These are the activations of a small neural network, seen along a few directions. Each row is one input.
In each table, some parts of the input vary, and every possible input appears once, in random order.
Descriptions start from the smaller parts, as in this example, which fits no table here: one of 2 separate values, together with either a single point or one of 11 places along a line or (one of 4 places along a line, together with one of 8 places around a ring).
Shared parts are said once, and a part with two or three values counts as separate values.
In the rows, 128 means zero.

Rows:
r1: [116 129 127 142 148 150 186 150 118  95 123  83 151]
r2: [114 135 133 138 159 115 172 155 128  84 119  90 154]
r3: [163 134 108 122 138 164  66 139  78 104 117 157 132]
r4: [158 124 140 120  69 121  77 115 161 170 135 175  83]
r5: [115 117 155 131 163 132 187 150  76  85 133  66 141]
r6: [126 128 137 147 147 134 184 157  80 103 132  87 149]
r7: [111 133 128 122 135 110 184 141 143 112 150  99 156]
r8: [160 133  93 120 140 183  69 134 117 109 112 152 130]
r9: [150 134 127 113  95 118  76 102 165 139 125 187  94]
r10: [ 92 126 134 158 198 182  34  88  77 216 112 134 134]
r11: [106 140 116 119 145 107 186 153 130 112 132  92 136]
r12: [ 42 123 173 176 203 146 152 103  80 186 117  65 158]
r13: [167 120 116 112 157 166  70 136  73 113 128 134 116]
r14: [112 128 156 139 104  88 196 122 165 137 140 116 112]
r15: [112 119 174 142  78  89 199 132 161 154 146 102 106]
r16: [178 103 143 122  70 117 100 107 159 174 125 188  97]
r17: [143 147  87  94 137 136  69 135 129 113 117 162 119]
r18: [137 125  95 125  98 127  75 114 152 138 139 180 104]
r19: [ 86 122 135 143 105  93 193 129 153 110 145 109 130]
r20: [125 100 183 141  78  83 219 123 159 145 131 116 124]
r21: [101 136 127 125 116  96 188 120 149 117 129  90 149]
r22: [166 137  93 120 153 149  54 141 127 112 113 159 129]
r23: [144 141  92 104 108 127  72 103 149 131 118 159 128]
r24: [148 139  99  97 126 140  65 122 142 114 134 170 139]
- What is each input in this table made of? => one of 2 separate values, together with either a single point or one of 11 places along a line
- Changing only the choice among 2 separate values turns r9 into r14. The same change can be made to r3. Which row results? => r6
- Change only the choice among 2 separate values in r11. List by row number the other rows that result. => r17

Rows:
r25: [149 117 141 134 109 129  69 110 149 180 123 169 111]
r26: [140 115 141 137 104 112 137 115 122 158 130 129 103]
r27: [109 123 143 140 124 122 196 151 133 110 140  92 119]
r28: [182 130 100  98  95 115 100 148 157  98 131 162 124]
r29: [119 129 124 145 238 207  36 127  30 151 101 114 153]
r30: [ 83 134 129 158 146 120 218 142 142 108 121  76 168]
r31: [147 125 109 112 114 131  68  96 150 155 129 187 115]
r32: [168 122 111 128  95 132  93 139 158 115 128 170 116]
r33: [171 151  88  82 101 128  79 125 161 100 128 171 126]
r34: [172 122 126 107 108 100 159 149 135  94 123 130 114]
r35: [149 108 138 127  85 138 113 109 128 153 132 154 113]
r36: [143 128 133 119 124 137  54  90 154 178 117 186 113]
r37: [139 160  73  80 112 118  61 128 160  87 124 170 121]
r38: [152 143  82 109 224 194  66 163  39  69 109 107 167]
r39: [ 90 117 174 147 137 120 172 123 124 176 136  91 114]
r40: [133 124 143 140 108 109 178 154 128  96 140 128 120]
r41: [164 117 130 127  81 147 124 131 141 109 125 155 116]
r42: [106 146 114 116 127 132  30  90 152 171 116 177 108]
r43: [135 118 164 143 114 118 123 109 126 181 118 128 100]
r44: [114 124 147 140 103 105 162 129 114 143 151 119 117]
r45: [129 143  86 110 121 130  60 121 162 100 118 186 112]
r46: [ 65 134 134 159 140 115 202 118 129 155 131  68 166]
r47: [109 127 171 147 113 110 149 123 118 166 139 118 114]
r48: [149 102 165 134 103 140 106 105 133 172 117 162 110]
r49: [100 106 154 140 136 109 190 131 121 149 144 100 117]
r50: [110 143  91 110 116 126  43  97 147 147 128 177 110]
r51: [123 131 133 110 124 106 202 160 133  94 143  85 128]
r52: [ 77 125 150 148 138 107 189 116 122 138 149  71 142]
r53: [ 97 142 119 129 145 103 225 151 142  92 124  69 177]
r54: [ 64 128 160 165 159 117 195 114 134 174 117  75 163]
r55: [ 77 120 176 154 156 109 182 113 128 157 134  79 139]
r56: [158 143  98 112 101 144  72 115 162 116 125 179 118]
r57: [124 127 100 139 228 201  49 132  27 128 113 114 156]
r58: [105 141 132 118 135  99 207 147 135  79 145  64 153]
r59: [138 136  92 139 225 210  59 154  39  85 105 114 159]
r60: [182 115 123  97  89 126 136 143 141  89 125 155 124]
r61: [149 122 115 128  91 127  77 114 144 162 138 161 114]
r62: [ 96 125 145 147 143 111 205 140 136  91 139  80 145]
r63: [154 124 133 136 100 121 147 137 135 115 123 130 105]
r64: [147 131 132 110 108  93 185 163 128  79 143 120 128]
- What is each input in this table made of? => one of 4 places along a line, together with either a single point or one of 9 places along a line
- Changing only the place on the line of 4 turns r27 into r39. The same change can be made to r30. Which row results? => r54
- Change only the place on the line of 4 in r42. List by row number the other rows that result. => r37, r45, r50
- Which other rows agree with r44 in the place on the line of 4? List them by row number. => r26, r31, r35, r46, r49, r50, r52, r57, r61
